A small network was shown many inputs. Here are its activations along a few directions, one row for each input.
Each table varies a few parts of the input and shows all the possible inputs, shuffled.
Descriptions start from the smaller parts, as in this example, which fits no table here: line(4) and (point or line(11) or (values(3) and ring(8))).
Shared parts are said once, and a part with two or three values counts as separate values.

A family of inputs:
x1: [-28  51  21   7  20   7 -12  30 -27   4 -30 -19 -80 -36  -2  22  -8]
x2: [  8  39  36   2  47   1   9  31  86  -5   7  36  -9  20   2 -16 -18]
x3: [-13  36  31  21  19  11  -5  54  23   7 -17   3 -89 -15  -7  13  -4]
x4: [ 29 -46 -11 -37 -11   0 -12 -34  -8  17  41  -7  69  20  -9  -7  18]
x5: [  9  -3  19 -22  45 -12  12 -13  59  12  26  19  61  32   6 -11  17]
x6: [ 19 -29 -28 -32 -28   5 -21 -11 -54  -2   5 -20  -2  -9 -20  21  11]
x7: [ 32 -41  -7 -31  -1 -19  -6 -42  31  12  36  24  94  37  -7  -7   7]
x8: [-20  52  28  24  28   9 -11  48  36 -10 -23   7 -82 -27  -2  14 -27]
x9: [ 15  22  39   1  38   3   8  45  78  12  14  35 -21  18   7 -20  11]
x10: [ 20  -3  13 -23  33 -10   5  -3  79  -1  35  40  64  47   3 -21  -2]
x11: [ 13 -13 -37 -35 -25  -1 -21 -22 -50   1  -4 -20   7  -4 -18  14 -16]
x12: [-53 -20 -38 108 -82  15  32 -39 -42 -32 -38  -8 -42 -14  53 -13   8]
x13: [ 15 -44  -6 -29   2 -12   8 -28 -16  -2  21  -7  91   5 -17  -9   6]
x14: [-35  48  36  24  29   1  20  63  17 -11 -35   7 -66 -28 -12   6 -23]
x15: [-27 -37 -38  95 -94  29  15 -38 -32 -15 -16  -8 -56  10  57 -13  23]
x16: [ 11  12 -24 -21 -11   6 -18  -6 -74   7 -13 -43 -19 -29 -11  17  -8]
x17: [  1 -24 -28 -26 -18  -7  -4  -3 -60 -17 -15 -20  20 -30 -25  13  -4]
x18: [-33  55  36  15  31   3   0  41  16   3 -23  -4 -80 -32   6  16  -7]
x19: [ 20 -45   1 -36   1 -17   6 -36  19  21  37  10  95  32   2  -9  29]
x20: [ 14 -29 -12 -45  -6 -14   3 -43 -20  22  30 -13  76  23  -1  -4  12]
x21: [ -2  35  12   6  11  14 -20  39 -21  -1 -22 -12 -84 -19 -12  15  -3]
x22: [ 22  13 -31 -17 -16   6 -24  -9 -64  -1 -14 -35 -20 -14 -24  17 -32]
x23: [-15  48  10  14  10   7 -14  38 -14  -6 -30  -3 -82 -18 -12  18 -36]
x24: [  2   7 -21  -3  -4   0 -14   6 -68 -12 -27 -38 -17 -49 -32  20 -16]
x25: [ 17 -48   1 -30  -1 -26  12 -28  16   8  30  21 104  26  -9 -14  14]
x26: [ 23  -2 -20 -11 -15  11 -30   3 -63  -2  -4 -34 -36 -26 -23  25  -1]
x27: [ 35 -55   0 -32  -9 -14  -7 -29  26  18  47  21  86  35  -3 -12  32]
x28: [-45  -5 -42  86 -83  19  25 -60 -48  -5 -24 -21 -44   9  72 -21  13]
x29: [ -6  -8  24  -8  47 -19  18  15  74  -2  16  41  58  14  -1 -15   8]
x30: [ 29 -27 -20 -39  -6 -11  -9 -47  -6   7  31  -3  81  30 -12  -6  -8]
x31: [-12  34  47  10  52  -6  30  54  76  -7  -7  40  -5   0  -1 -17  -8]
x32: [ -9  35  47   0  55  -3  18  33  70   9   1  22 -16   5  12  -9   7]
x33: [-31  41  21  22  23   9  -2  52 -24 -12 -47 -10 -67 -48 -17  11 -21]
x34: [-37 -10 -53  94 -91  19  14 -55 -26 -26 -22  -5 -50  12  64 -20  -5]
x35: [ 25 -22  21 -14  34  -5   4  10  74   5  37  32  52  34   2 -14  28]
x36: [  6 -17 -28 -38 -24  -2  -6 -15 -63   7  -3 -29  10  -8 -10  16   4]
Changing only one part turns x32 into x2. The same change can be made to x5. Which row results? -> x10
What do these inputs look like to the network? -> values(4) and (point or ring(8))
Which other rows does x14 become when the values(4) part takes its other values? List them by row number. -> x3, x8, x18
Which other rows does x9 become when the ring(8) part takes its other values? List them by row number. -> x3, x4, x6, x21, x26, x27, x35

A family of inputs:
x37: [ -6   1  -7  17 -10   4  -1  -1  -2  -5  -6   1 -15  -3   5   0  -3]
x38: [ -5   8  -2   2  -1   6  -6   6 -19  -1 -10 -14 -26 -16  -2  10  -1]
x39: [ -8   1  -6  23 -14   8  -2  -3 -14  -6  -9  -7 -23  -8   8   2   0]
x40: [-8  1  7 10  2 -3 10  3 17 -1 -1 11  0  4  8 -7  3]
x41: [-4  7 10 -5 13 -4  1 12  8  1 -2  5 -3 -2 -8  2 -5]
x42: [ 25 -40  -3 -36   6 -15   3 -31  24  10  36  16  91  32  -2 -13  19]
x43: [ -7  13  -6   3 -10   5  -5   8 -32  -2 -16 -14 -34 -16  -5   8  -9]
x44: [-13   4 -10  23 -20   6   5  -2 -21  -5 -15  -8 -28  -8  10   1  -2]
x45: [ 31 -35  -1 -47  13 -17  -1 -25  19  13  36  11  93  28 -16  -9  10]
x46: [ -3  10  -2  -3   2   1  -4   8  -9  -1  -8  -7 -19 -10  -5   7  -7]
x47: [  4   9  10  -6  13   1  -4  13   9   2   0   2 -11  -1  -5   3  -1]
x48: [-2  4  5  9  1  0  4  2 16  1  1  8 -6  8  8 -4  2]
x49: [-5  5  0 12 -1  4  4  0  7 -4 -2  2 -8  0 10 -4  0]
x50: [  1  11   2  -4   9   3  -6   9  -3  -3  -5  -4 -12  -8  -7   5  -7]
Changing only one part turns x37 into x46. The same change can be made to x44. Which row results? -> x43
What do these inputs look like to the network? -> values(2) and (point or line(6))
Which other rows does x49 become when the values(2) part takes its other values? List them by row number. -> x50
Which other rows does x41 become when the values(2) part takes its other values? List them by row number. -> x40
